A small network was trained on invented records. Each row is its activation on one of them, seen along a few directions.
Each row is followed by the record's values for the fields GEG, DEG, PEL, GETA, SEKOT.
Not every record has every field; a missing one is left out.
The largest differences between rows may come from other fields.
Strong random noise was added to every row along 19 fixed directions; ignore it. To show where, here is one row again and again, with new noise each time:
[-184   44 -195 -152  176  312   13 -106  -75   26  223 -267 -158  437
 -440    8  122  -68   27  107  362 -395  -22 -199   95  179 -118 -180
  -33 -145   53  -22]
[-153  156  194 -361 -224 -112 -100  -83  392  212  399  159  131   16
   40 -561   97    0  -33  192 -366  252   84  124 -214  -24 -338 -149
 -100 -293  -26   20]
[ -35  -20 -262  -14 -189 -206  -67   74   -6  177  132 -236 -207  222
   86   88  206  -42  -22  202   97 -144   63 -120  384  -38  -27 -115
 -170 -139 -152   42]
[ -96 -119   81  -62   60   75    4  202 -306 -115   60 -358  -21   98
 -259  104   31  -91  213 -122  249 -202   47 -336  404  -38  407 -110
   54   78  322  116]
[ 356 -198   69  151  -67  179 -222  -64 -675  240 -406  131  249  181
  218 -152  440 -122   76  -81  -25   98   30 -255  118 -143 -152   45
  151 -139 -167    1]
[-195  284  294   44 -493 -400 -214  232   57  175 -110  408  -88  722
  157    5  595   52   75   73  207    9  255 -239  -29  177 -356  110
 -101 -191  117   23]
[-104   33   60 -113   51   56 -309 -260  148  196  128  -33 -215 -247
   -2 -437   97 -184  -26  144 -125  -50  -27 -142  253 -298   60 -420
   16  221 -289 -333]
[ -30 -146 -321  395 -424 -114   85 -292  105 -201  232 -289 -187  161
   60  -39 -329  182 -406   -5 -365 -130 -250  147    1 -166 -102   46
  342  168  300  682]
[  67  -98  -65 -162 -281   71    6   66 -103  -18   11 -170 -105 -185
  342   33    4 -312 -189  -73 -104   25 -223  445 -595  226 -280  -11
  -53  221   89  169]
[ 125 -140  -55 -237  426 -107   43   -4 -167  137   49   36  213 -565
   33  232 -231   93  139  227   70  348 -214 -173   -1  -45  183 -233
   54 -128  -23   21]
[ 302  -24 -288  -57  389   37  342  102  -53  106 -256  231  261 -182
    2  -81 -128   -7   79 -123   73  218  -52  216  -88   30  101  319
  -35 -123 -244 -185]
[-240  179   92  254 -329 -448 -287   21  297  239 -147  250   60  216
  268  216   83  310  203   19   43  318 -122  126 -263  254   40  190
 -153  -27   71  -63]
[-118   86 -156 -290  126   57  -76 -259  112   -5  218  -40   18  -27
 -117  -80 -234 -216 -236 -123 -393 -104  111   33  244 -116  -11  -48
 -121  110   92  231]
[  56 -286 -204  -40  271  352   34 -290   78   22  221 -236   91  -11
 -305 -167  121 -193 -131   91   48 -152 -368   88  -53  132   -9 -350
  234 -147 -107   54]
[-233  120 -156  147  -21   -6  -13   -5  330  -22 -283  136  -96  561
  149 -254  426 -275    1  152  175  -36  -51  -59  286 -119 -250   19
  228  -63  168 -140]
[-122   95   49  202  -39   87  -55 -363  255   69  148   76 -176   80
 -125 -341 -162  136  -37   83  126  242   45  123 -369  -86   -7 -109
  182  155 -140   67]
[  69 -229   95  -83   77 -240  208  303 -576  306 -192  403   32 -254
 -111 -229   32 -182  -26 -114  -62  195  488 -198   85  -92   32  122
  221   98  183   40]
[  67   87 -177  117 -115 -296 -184  -96  221   25  -53  156 -179  131
  177  512  133  128 -102    0  190 -131 -450   68 -188  325   71  -50
 -231  122 -297  -14]
[ -33  221  359 -367    5  146  144  412  -28 -193   40  -51   24  226
 -271 -455  247 -107  348 -199  297 -264  -15 -329  194  -67  164   -4
    9   -8  185 -301]
[-127  166  296  117   58   52  -37   45  -69 -413   48   57   19  -26
 -120  469 -320  136  -75 -110  -25  -34  538  -38   35  -56  187  140
 -167  178  367  289]
[ -60 -177 -393  130  105  -57  188  -17 -247  526   35   39 -264  306
 -481  -78  115   34    7   54  451 -152  197  -66  -37  285  -76   23
  157 -132 -292 -155]

[  45 -198  250 -262 -239 -267  205  462  -79    6  219  -10  -18   79
 -187  105  269 -111   83 -127  271 -105   93 -136   18  296  105 -116
  157 -156   79   96]
GEG is kig, PEL is nopak, GETA is tanom, SEKOT is rek
[ 167  176   99  145  -28 -296   45   93   60  -49  -50 -211  167  -61
  -12  403  -51   82  -27 -267  170 -120 -254   23  197   32   77   69
  241   94   17  220]
GEG is kig, PEL is sefus, GETA is tanom, SEKOT is rek
[ -77  269  166  -62 -200 -305  -85   -4  508  -48  231 -302    9 -291
  208 -232   21 -320 -253 -187 -256  -34  -54  397  269 -215   51 -129
  -81  408    1  146]
GEG is vudon, PEL is gakod, GETA is tanom, SEKOT is rek
[ 116  162  -73 -102 -185    4 -113  108   16    2 -323 -426  145   38
  210  366    2 -235   16 -391 -189 -439 -471   82  273   62 -382  192
  429  -10   24 -141]
GEG is kig, DEG is tatos, PEL is sefus, GETA is muviv, SEKOT is noba
[ 110  -20    8  -48 -285  -81  -69  112   -7    7  -22 -321  106  -81
  241 -204  -36   88  198 -108 -215  -85 -279 -144  433 -289   56   17
  208  -57   17  -98]
GEG is kig, DEG is tatos, PEL is sefus, GETA is muviv, SEKOT is noba
[-162 -201 -255 -509  471  483  315    0  183 -105  -36   92 -182   90
 -223    2 -142 -456   80  135  230   72  101   70 -291  174 -195 -107
  312 -250  -28 -184]
GEG is vudon, DEG is tatos, PEL is tet, GETA is tanom, SEKOT is noba
[   7  -61  170  -36  -19 -238  -15  126 -396  296  -28   17  122 -556
  129  132 -137  152   -2  222   -4  220  -39 -147 -210   -4 -339 -138
  332   -6  244  -42]
GEG is vudon, DEG is gizo, PEL is tet, GETA is tanom, SEKOT is noba
[ -17  328  554 -112 -347 -442 -180  247  146 -307  -15   55  -19 -202
  132  311  -41  -98 -144 -379 -237 -205  -75 -189  193  -75  143  -33
  132  408  328  224]
GEG is kig, DEG is tatos, PEL is tet, GETA is muviv, SEKOT is noba
[ -21  -90  -50 -120 -289 -183  109  352 -226  389   78 -240   -8 -191
  -68 -456  121 -234  -19 -187 -195 -129  322  179  222   14  -19  126
  -70   82   12 -252]
GEG is vudon, PEL is tet, GETA is tanom, SEKOT is rek
[-317  241   77  -86  108 -355 -149 -190  334  485  102  166  -83 -155
   39 -338   56 -208  -27   97  173  432  122  156 -147  -18  -38 -209
   41  226  -62   63]
GEG is kig, DEG is tatos, PEL is gakod, GETA is muviv, SEKOT is noba
[  30 -148  232   -9  219  248   45   15   31   64 -205   62  231  -24
 -106 -159  192 -298  178 -151  281  271  169  116 -106   85   77  -46
  333  -36  -81 -278]
GEG is vudon, PEL is nopak, GETA is tanom, SEKOT is rek
[ 223  -94  526 -108   78  -20  -51  -37 -219   62  114  473  423 -243
 -222 -175   73  251  -14   15 -298  213  208 -296  -93  -51 -126 -108
  171 -297  -43  -48]
GEG is vudon, PEL is nopak, GETA is tanom, SEKOT is rek
[ -78  -56  173 -178 -270  -10 -152  -89  149  -36  422  -70 -304 -149
  132 -360  -28  202  160  332   63  297 -145  -89 -380  -82  251 -387
 -338   93 -182  -34]
GEG is vudon, PEL is tet, GETA is tanom, SEKOT is rek
[ -22 -107  -98   82 -257 -156 -151    2  223   19   94 -102 -200 -339
  245  304 -308  270   55   35 -301    5 -154  333 -226  111  151   49
 -358   99 -295 -212]
GEG is kig, PEL is gakod, GETA is tanom, SEKOT is rek
[ -70 -209 -338  412 -398   65 -128 -325   38  234  -85 -378 -167   45
  391 -339 -193    2  -36  174 -386  359  110  289   80 -387 -164   84
  184   29 -117   93]
GEG is kig, PEL is sefus, GETA is tanom, SEKOT is noba
[ 230   53 -128 -565  241  101   44  -99  -94  -48   37 -169   55  -28
  117  333 -182 -395  -17 -199   72  177  -30  -41   67  -21   58  -54
  -81  -12 -227  307]
GEG is vudon, DEG is gizo, PEL is nopak, GETA is tanom, SEKOT is noba
[  64  -64  -45  -85   49  228 -177 -297 -258  -90  -34  -25 -310   12
  172  221 -172  115  159  120  395  155 -377 -283 -420    5  104 -268
   64  220 -147  119]
GEG is kig, DEG is tatos, PEL is sefus, GETA is muviv, SEKOT is noba
[-249 -213  -47   76 -208 -195   79   15  217  210  132  142   28  -25
 -187 -277 -159  249   44   60 -300   49  -85   -1  -58   87 -131   42
  425 -202  200 -137]
GEG is vudon, PEL is nopak, GETA is tanom, SEKOT is rek
[ -42  357  207   76 -155 -114  -21  183  244   93  -26 -208  109   30
   60  -29  150  222  120  136   72 -201 -171   51   23  -28 -538   49
  228 -262  -31 -300]
GEG is vudon, DEG is tatos, PEL is gakod, GETA is tanom, SEKOT is noba
[-114  113 -273 -220   83 -124  300  123   42   27   83  -66 -288 -239
  128 -320 -162 -268 -156  143  230  148   63  105 -119 -112   -5  -50
  -22  327  205   77]
GEG is kig, DEG is tatos, PEL is tet, GETA is muviv, SEKOT is noba
[ 294  -86   51   10  -61  244  278 -103 -201  -72  -85  110 -337  189
  -54 -217 -133  -33   56  -54  436  282  311  -88 -360 -187  -56   32
  349   92 -450   42]
GEG is kig, PEL is nopak, GETA is tanom, SEKOT is rek
[  -3   96  137  137  -22 -257  116  250   24 -215   -7  196 -161   77
    2  228  319 -165 -299   31  171 -256  264   30  146   48  -55  -22
 -187  208   96  135]
GEG is vudon, PEL is gakod, GETA is tanom, SEKOT is rek
[ 104  208 -136  449   93   99  -35 -200 -433   94   32 -154  449  164
   48   27  -10  332 -148  158  -22  217   90  240 -261   15 -146  280
 -520 -123  344  581]
GEG is kig, DEG is gizo, PEL is nopak, GETA is muviv, SEKOT is noba
[ 256  166  -11   -4  214 -172  269   44   55   14   28  163  274 -120
 -165   95 -216  121  -95 -310  -41   55   10  262  -81   69  133  303
 -136    5 -149  253]
GEG is kig, DEG is tatos, PEL is gakod, GETA is muviv, SEKOT is noba
[ -20   37 -129 -153   39 -126   93   60 -128  162  101 -231   34   24
 -119 -249  -86   26  184 -128   67   11 -128 -142  300 -113  267   43
  -91   88   55   50]
GEG is kig, PEL is sefus, GETA is tanom, SEKOT is rek
[ 141  156  375 -443 -214 -170   94  164  301 -385  138  429  -70 -199
  -39   80 -303  178  -56 -265 -414 -167  -79 -200  -88  -34  -12   54
  108   34  -99 -156]
GEG is kig, PEL is tet, GETA is tanom, SEKOT is rek
[  72   46    1   64  313 -114   78  -86  264  -71  -62  261  123 -161
   58  204   40   51  -62  173  197  185 -199   45  -81   33    7 -126
   72  -38 -116  -30]
GEG is kig, PEL is tet, GETA is tanom, SEKOT is rek
[ -25 -310  108  336  245  185   31 -127  279 -136    1  127   47 -277
 -232   63   -3   32  -38   23   27  -10  -54  306 -241  168  228 -152
  189   38 -155 -203]
GEG is kig, PEL is gakod, GETA is tanom, SEKOT is rek
[ 113 -201  -36   -3 -141 -539  158  414   64  135 -109   60  134   14
   37  -43  400  -33   81    9   14 -149 -321 -372  688  -50  128  -79
  404 -247   76 -117]
GEG is kig, DEG is tatos, PEL is tet, GETA is muviv, SEKOT is noba
[-109  -67   75 -453   16 -129   20  168  159  -32   47  246 -122  -93
  -52  123  -98 -240   21 -136 -210  -12   91 -114   35  102   91  -57
   22  -41   37  -54]
GEG is kig, DEG is tatos, PEL is nopak, GETA is muviv, SEKOT is noba
[-111 -261 -276  481 -300   17 -191  -37 -150   55 -182 -280 -263  327
  172  160  156   13   22   75  -23 -180  172   12  363  -79  105   88
  -54   28  -62   -1]
GEG is vudon, DEG is tatos, PEL is gakod, GETA is tanom, SEKOT is noba
[ 175   81  104 -170  -82 -227  216   25 -162  -52  -11  301  -97  -28
 -105 -378 -211  191    4 -209 -135    9 -321 -401  -12 -246   38   85
  326  205   63  143]
GEG is vudon, DEG is tatos, PEL is sefus, GETA is tanom, SEKOT is noba
[ 253  -70 -402 -201  -28  160   51 -344 -129  134 -112    3   41  422
   86  -54  -54  -53  -78 -151 -159 -106 -271 -170  212 -131 -414  116
  373 -245 -333  162]
GEG is kig, PEL is gakod, GETA is tanom, SEKOT is rek
[-188 -242 -248  252   -5  -13   52  -60 -248  324 -115  156  -58  217
 -205 -223   15  235  110  130    4   21  -54 -117  -86  106 -115  123
  158 -109  156 -118]
GEG is kig, PEL is gakod, GETA is tanom, SEKOT is rek
[   9 -348    4 -126  -79   67   -9   44 -102  244  323 -384  -87 -307
 -302  270 -152    5   32    3   21 -100  144  120 -160  317   10 -215
  128 -196 -273 -165]
GEG is vudon, DEG is tatos, PEL is nopak, GETA is tanom, SEKOT is noba
[  88  280  192    9 -294 -161 -203 -107  -76   84  -43  -16 -127  189
  151 -110   45  152   44 -104    6  -92  -67 -316  206 -280 -206   -1
  160  119 -186   16]
GEG is vudon, DEG is gizo, PEL is gakod, GETA is tanom, SEKOT is noba

Here are new rows. What are their fields?
[ 206   66  103 -190 -202  126  154  184   68 -617   71 -226 -320  299
  101   83  210 -114  -71   -8  154 -553 -351 -333  317 -230 -115 -187
  126   70  -34   93]
GEG is kig, PEL is gakod, GETA is tanom, SEKOT is rek
[ 238   38  278  -52  -53 -224  -58   30 -224  261  338 -245  -26 -286
 -156 -304  473 -243 -277  125  242 -122    5 -187  224 -137  -73 -553
  117  134 -246  132]
GEG is vudon, PEL is tet, GETA is tanom, SEKOT is rek
[-103  359   74 -385  -76 -357  206  403 -120   27  194   10 -327 -117
  -77  264 -382  394  248  175  277 -101  188 -432   38  -75 -145   66
  -46  -91   72  -78]
GEG is kig, DEG is tatos, PEL is sefus, GETA is muviv, SEKOT is noba
[-156   77  143  105 -197  169   60   86  416 -427  239 -273  -20  219
   35 -115  234  -64 -133  192  -18 -224  -97  279  -85   33 -196 -110
 -134  -66  264   92]
GEG is kig, PEL is gakod, GETA is tanom, SEKOT is rek
[ -95   75   -8  -32  101  -12  -59 -221  -11  134  221 -328  -30 -281
   -6 -131 -360  166  156   52  194  293 -181   22 -131 -141  227 -178
    2  246   29  172]
GEG is kig, PEL is gakod, GETA is tanom, SEKOT is rek
[ 209  158  306  188  158   18  119   37  153 -249   71  -50  204 -117
  -83 -229  248 -179 -203  -76  138    5   64  163   68 -160  148 -101
   31  127    2  285]
GEG is kig, DEG is tatos, PEL is gakod, GETA is muviv, SEKOT is noba
[ -91  -64   44 -205 -128  150  -94   73 -133   71   70 -215  202  102
   77   -7  -40  -17  212   11 -114  197  189   30  -34   63  -40   80
 -132 -254  165   15]
GEG is vudon, PEL is nopak, GETA is tanom, SEKOT is rek
[ -14   47  362  -96 -194   17 -300  -53 -142 -147   35 -212   71  307
  -74  524  -42  -75  151 -469   64  -16  187 -127  124  131  324   42
  -98  132   21  362]
GEG is vudon, PEL is gakod, GETA is tanom, SEKOT is rek
[ 309  319 -168 -113   49  -56   37  178 -232  -50  122 -242  396  194
 -102 -103  288  227   34 -156  104 -408 -637 -160  168  193  252  143
 -580 -132  115  148]
GEG is kig, DEG is tatos, PEL is tet, GETA is muviv, SEKOT is noba
[-153 -113  -77  -98  310  379  137  354  -53 -296 -220 -356  242  -95
   40  364  -58  -21  390  176  311 -100 -268  -35  -26  180   32   36
  211 -340  517 -215]
GEG is kig, DEG is tatos, PEL is tet, GETA is muviv, SEKOT is noba
[  33   73   43  -29 -248   46   95  275 -318   83 -257 -115 -155   -1
   -5 -471 -245  258  523 -341  183   -8 -392 -204 -271  -72  342  301
  185  248  102 -275]
GEG is kig, DEG is tatos, PEL is tet, GETA is muviv, SEKOT is noba
[  -5  135  286  -67  133  -96  -77  243  280 -301  -81  225   64  -47
  -15  450  218 -170  -82   12  -57 -177  306  -84  323   48  117  -64
 -187 -114  -20 -155]
GEG is kig, DEG is tatos, PEL is tet, GETA is muviv, SEKOT is noba
[ 398   57  141 -149  144  452   15  -12   36 -456   99 -119   96 -289
   68  117  -70  312  100   71   20 -323 -525   13 -296   14  -42 -126
 -194 -138 -385 -328]
GEG is vudon, DEG is tatos, PEL is gakod, GETA is tanom, SEKOT is noba
[ 115  385   19   -7  371   31  -81 -195  235  139 -252  298  296  543
   79 -328  527 -158  193   58  478  376  -10 -154  258 -164   61   11
 -161 -187 -328  -96]
GEG is vudon, PEL is sefus, GETA is tanom, SEKOT is rek
[  97 -172 -194  -85  185   83  117  163 -457  240   -9 -290   99 -262
  -53  -26  146 -163  -25   46  121 -247 -138   57   52  112 -169  -62
   -3  -36   58  -43]
GEG is kig, DEG is tatos, PEL is gakod, GETA is muviv, SEKOT is noba
[-192  303  -29   25  188    7 -259 -347  -41  353 -229  127  302  210
  114  197 -201  188  261  -51  246  508 -105   55 -416  186 -151  210
    3  -46  128  123]
GEG is kig, DEG is tatos, PEL is nopak, GETA is muviv, SEKOT is noba
[-445   25  394  -41  -75 -289 -254   90  354  326 -266  187   95  -54
   -1  -73  122 -372  245 -420   -5  269  135  223    1  205  159   50
  294  330  181 -330]
GEG is vudon, PEL is gakod, GETA is tanom, SEKOT is rek
[  58 -229   76  170  181  331  144   11  -94 -524 -245  -92 -103  -23
  -37  172  -66  -11   58   62  190 -180 -355 -301  110 -202   59 -164
  543  124  274  -65]
GEG is kig, PEL is tet, GETA is tanom, SEKOT is rek
